Each row below holds a small network's activations on one input, seen along a few directions.
In each table, some parts of the input vary, and every possible input appears once, in random order.
Descriptions start from the smaller parts, as in this example, which fits no table here: one of 5 places around a ring, together with either a single point or one of 11 places around a ring or (one of 3 separate values, together with one of 6 places along a line).
Shared parts are said once, and a part with two or three values counts as separate values.

Other details of the inputs shift rows strongly along two fixed directions, in all tables alike. That doesn't count.

A family of inputs:
R1: -4 61 229 -190 -344 -111 336 122 714 -324 -142
R2: -55 -181 -282 15 -57 -132 -116 204 -105 289 -218
R3: 74 25 310 -4 215 85 106 -326 -77 -418 271
R4: 30 8 -130 29 158 49 -63 30 -330 102 52
R5: -48 9 54 -149 -238 -33 34 174 285 118 -168
R6: -113 -74 21 -5 227 48 -164 -229 -215 89 -8
R7: 120 -17 254 -148 -307 -140 247 234 633 -255 -111
R8: 132 15 336 8 233 88 146 -249 -28 -435 302
R9: -196 -40 -41 -120 -78 -53 -30 51 219 186 -265
R10: 59 26 116 -129 -345 -55 86 96 448 -39 -132
R11: 217 250 227 103 79 192 155 -217 -174 -377 326
R12: -102 -166 -7 6 163 -16 -247 16 -202 288 -102
R13: -33 -69 38 -3 139 73 -205 -111 -261 178 23
R14: -68 -119 -236 69 -173 -192 18 178 133 153 -143
R15: -121 -54 -158 133 135 48 -139 48 -269 246 -99
R16: 29 35 236 -163 -275 -94 324 185 686 -287 -112
R17: -117 -144 -240 144 51 -33 -256 93 -178 383 -254
R18: 164 191 23 9 122 119 11 -114 -298 -121 210
R19: -117 -82 -59 21 141 44 -250 -153 -220 284 -87
R20: 203 152 201 65 130 240 184 -210 -168 -449 396
R21: 87 132 -24 60 142 128 68 -165 -204 -183 320
R22: -26 -13 178 2 235 55 37 -80 -99 -129 122
R23: -20 -105 44 -3 134 46 -184 -35 -223 178 13
R24: -111 65 -44 -78 -316 -242 285 207 537 -310 -32
R25: -146 -36 -144 -22 -219 -274 67 150 354 -120 -111
R26: 252 95 187 98 87 199 110 -227 -134 -422 349
R27: 145 62 -4 133 116 25 69 -125 -173 -169 258
R28: -173 -77 -70 -1 170 50 -252 -237 -232 258 -102
R29: -51 -100 69 -71 -110 -143 9 167 354 32 -227
R30: -22 25 -134 149 63 48 -258 -80 -254 259 -116
R31: -229 -28 -79 -33 176 79 -186 -189 -221 275 -109
R32: -114 -134 -287 -12 -45 -102 -66 241 -118 299 -205
R33: -20 -16 -247 9 -195 -90 -83 108 196 188 -149
R34: 56 47 -146 -144 -258 -38 62 239 250 37 -143
R35: 209 138 13 42 95 73 -51 -135 -269 -94 175
R36: -227 -182 -255 131 68 -33 -148 145 -227 356 -219
R37: 99 66 12 -44 -420 -166 436 273 571 -310 19
R38: 222 2 213 147 81 100 236 -142 -141 -485 352
R39: 33 6 175 -39 130 117 6 -53 -177 -40 169
R40: 193 172 126 104 147 101 252 -157 -171 -394 443
R41: 89 -39 -126 58 145 17 -111 -2 -309 89 37
R42: -238 -157 -85 -22 156 -48 -220 124 -115 395 -238
R43: 178 187 18 123 87 52 -2 -212 -184 -129 255
R44: -61 34 33 -133 -266 -28 41 122 312 120 -183
R45: 29 -8 216 -25 191 103 24 -69 -172 -102 193
R46: -204 -48 -112 -63 -30 -10 -167 30 15 375 -255
R47: -122 89 -280 53 -63 -78 -163 75 -31 377 -194
R48: 115 -2 -138 -109 -277 -69 13 206 272 33 -161
Each input here is: one of 2 separate values, together with either a single point or one of 11 places around a ring or (one of 3 separate values, together with one of 4 places along a line).
- Changing only the choice among 2 separate values turns R9 into R6. The same change can be made to R20. Which row results? => R26
- Changing only the choice among 2 separate values turns R32 into R2. The same change can be made to R36. Which row results? => R38
- Start at R35 and move only the place on the line of 4, one step at a time. The first step leads to R48. Which rows follow, in order? => R41, R2
- Which other rows does R47 become when the choice among 3 separate values takes its other values? List them by row number. => R11, R18
- Which other rows does R27 become when the choice among 3 separate values takes its other values? List them by row number. => R17, R41
- Which other rows does R30 become when the choice among 2 separate values takes its other values? List them by row number. => R11

A family of inputs:
R49: 460 97 243 336 -206 181 429 -153 100 -651 313
R50: -161 34 -254 22 296 119 27 -17 -449 76 132
R51: 321 207 365 -114 -98 212 507 44 87 -519 533
R52: 360 320 491 -80 -177 150 291 -182 119 -484 349
R53: 10 -169 135 -29 284 173 -126 50 -440 179 63
R54: -45 99 -152 -180 -420 37 -85 225 410 447 -316
R55: 211 -45 -352 255 -335 -185 -228 258 208 204 -263
R56: 78 275 101 -204 -665 -190 510 77 913 -459 -116
R57: 295 62 533 -90 63 107 383 8 87 -740 301
R58: 132 180 395 11 -82 -45 272 -323 321 -678 423
R59: -100 -88 34 96 347 -33 -205 -386 -230 171 12
R60: 210 -59 -249 223 189 -88 -258 -84 -434 57 132
R61: -90 -181 148 32 317 158 -300 -321 -235 125 0
R62: -237 -156 -48 169 357 -98 -112 -85 -324 17 158
R63: -83 244 -227 -134 -290 -64 -87 233 414 379 -380
R64: -99 -77 -31 -101 -288 -170 28 420 162 352 -297
R65: 180 -213 -219 -67 170 -47 -200 -69 -485 65 178
R66: -79 141 -139 31 319 96 -44 89 -413 148 126
R67: -234 -13 -205 74 273 -16 25 -90 -447 25 79
R68: -356 -148 -269 -8 -231 -221 33 333 382 113 -276
R69: -183 132 -350 -160 -344 -81 -11 145 409 328 -394
R70: -3 -11 142 -21 273 157 -315 -253 -351 63 -88
R71: -127 -220 7 131 461 -89 -63 -131 -315 113 60
R72: -337 -32 -239 -54 -335 -194 -116 75 455 192 -327
R73: -128 -322 99 71 450 97 -174 -81 -345 105 42
R74: 7 -54 41 -208 -328 33 -180 217 401 372 -444
- What do these inputs look like to the network? => either one of 4 places along a line or (one of 2 separate values, together with one of 11 places around a ring)
- Which other rows does R54 become when the choice among 2 separate values takes its other values? List them by row number. => R51
- Which other rows does R54 become when the place on the ring of 11 takes its other values? List them by row number. => R52, R56, R58, R59, R61, R63, R69, R70, R72, R74

A family of inputs:
R75: 56 -15 -98 86 -69 60 61 -50 -116 -63 136
R76: 206 6 13 -32 50 -98 -134 27 -71 -68 132
R77: -60 171 3 38 52 27 70 -32 -62 13 135
R78: -14 222 31 27 30 103 44 -25 -76 -11 34
R79: 60 -39 130 -249 67 36 -46 -11 -72 -24 105
R80: -72 -16 41 -59 -333 -117 32 66 553 17 -364
R81: 110 36 -57 77 -96 125 40 -47 -123 -99 29
R82: -101 140 -3 74 67 2 112 0 -57 -18 136
R83: 158 39 -155 -97 -83 -7 -12 -91 -127 -55 137
R84: -77 -113 180 -37 92 52 99 37 -85 -29 95
R85: -40 -91 149 -186 -308 -74 183 288 465 23 -174
R86: -308 -243 -477 208 197 9 -370 -16 -573 604 -164
R87: 73 -16 222 -109 65 208 -7 -25 -53 23 9
R88: -104 133 -84 -1 148 -22 132 28 -64 -105 87
R89: 69 -77 -31 94 152 -110 29 94 -85 -155 59
R90: 3 -63 -229 -67 -341 -136 230 268 394 -134 -170
R91: -4 18 47 -113 49 -67 -119 -253 32 -83 73
R92: 12 -57 162 -201 -320 -4 161 296 462 22 -301
R93: -150 -64 -4 14 157 -66 13 -152 27 -195 20
R94: 17 27 130 33 45 97 -91 -261 51 -21 -30
R95: 125 -45 63 138 60 -61 -15 36 -65 -48 107
R96: 154 66 -45 57 -109 169 -1 -75 -95 -50 52
R97: 233 26 101 109 51 59 -70 -12 -50 -7 21
R98: 32 249 42 7 13 151 -3 -58 -42 40 55
R99: -465 -251 -370 42 -75 -215 -434 88 111 723 -563
R100: -97 -127 73 -115 185 24 102 70 -102 -103 34
R101: -137 -61 75 100 78 -42 -3 -188 39 -98 66
R102: 81 -75 50 171 76 -86 20 58 -75 -58 104
R103: 189 -7 87 125 64 7 -33 21 -83 -50 -5
R104: 49 225 -45 -135 37 -27 10 -82 -58 10 147
- What do these inputs look like to the network? => one of 5 separate values, together with either a single point or one of 5 places along a line
- Changing only the choice among 5 separate values turns R80 into R92. The same change can be made to R93. Which row results? => R100
- List by row number the other rows that have the choice among 5 separate values in common with R90. => R75, R81, R83, R86, R96
- List by row number the other rows that have the choice among 5 separate values in common with R97. => R76, R89, R95, R102, R103
